Each row has a name. After each piece below comes the name of the row it's from, unless a question asks for something else. Each question is about the rows just above it.

9.02, 2.20, 2.27, 4.53, 2.11, -3.38, 7.74, -2.22, -0.77, 8.75, 1.35, -1.04, -5.67, -5.19, -1.00  j853
-6.18, 1.42, 8.24, 4.20, -3.71, -3.50, -2.56, -8.23, -5.82, 8.13, -0.07, -4.34, -4.17, 5.60, 8.20  j674
-0.19, -8.75, -5.52, 4.59, -4.66, 8.11, 0.50, -6.30, 8.90, 4.93, -3.20, 9.17, 4.82, 7.90, -1.10  j657
-9.45, -6.12, 7.74, 2.83, -6.16, 7.01, -6.06, 3.95, 8.47, -7.79, -9.25, -0.89, -5.31, 0.40, -0.15  j923
3.71, -4.66, 4.59, 8.11, 8.90, -8.75, -6.30, 0.50, -5.52, 8.31, 8.34, 4.00, -2.14, -4.90, 4.34  j557
2.31, -2.83, -2.43, 2.46, 4.25, -6.19, -2.61, 5.02, 6.98, 9.28, -2.88, -1.63, -2.04, 8.29, -2.68  j152
-5.18, -5.15, 1.79, 5.00, 7.13, 8.10, 6.24, -3.32, -9.03, 0.42, 5.56, 7.70, 1.93, 8.89, -2.21  j59
4.28, 7.69, -7.91, -5.68, -3.67, -4.06, -9.22, 5.96, -6.31, 4.82, 0.40, 1.32, 6.11, -2.22, 7.69  j962
8.75, 1.35, -1.04, -5.67 is in which row? | j853
Where do -8.75, -5.52, 4.59, -4.66, 8.11, 0.50, -6.30, 8.90 appear? | j657

4.89, 0.04, -0.12, -3.54, -9.22, -0.23, -3.30, 2.62, -3.01 : j559
6.28, 6.61, -2.05, -0.23, -3.54, -9.22, -3.31, 0.31, -3.97 : j299
4.89, 0.04, -3.04, -3.54, -9.22, -0.23, -3.30, 2.62, -3.01 : j101
j299 in full: | 6.28, 6.61, -2.05, -0.23, -3.54, -9.22, -3.31, 0.31, -3.97
Count of -3.30 in j559: | 1
The row with 4.89, 0.04, -3.04, -3.54, -9.22, -0.23, -3.30, 2.62, -3.01 is | j101
asked: 0.31, -3.97 | j299
j101 in full: | 4.89, 0.04, -3.04, -3.54, -9.22, -0.23, -3.30, 2.62, -3.01

0.85, 0.85, 4.12, 0.85 = j951
1.79, -0.69, 2.51, 0.24 = j739
4.11, -7.27, -1.42, -7.27 = j507
asked: 0.85, 4.12, 0.85 | j951
Which row holds -1.42, -7.27? | j507
Count of 0.86 in j951: | 0
Times 4.11 occurs in j507: | 1
j507 in full: | 4.11, -7.27, -1.42, -7.27

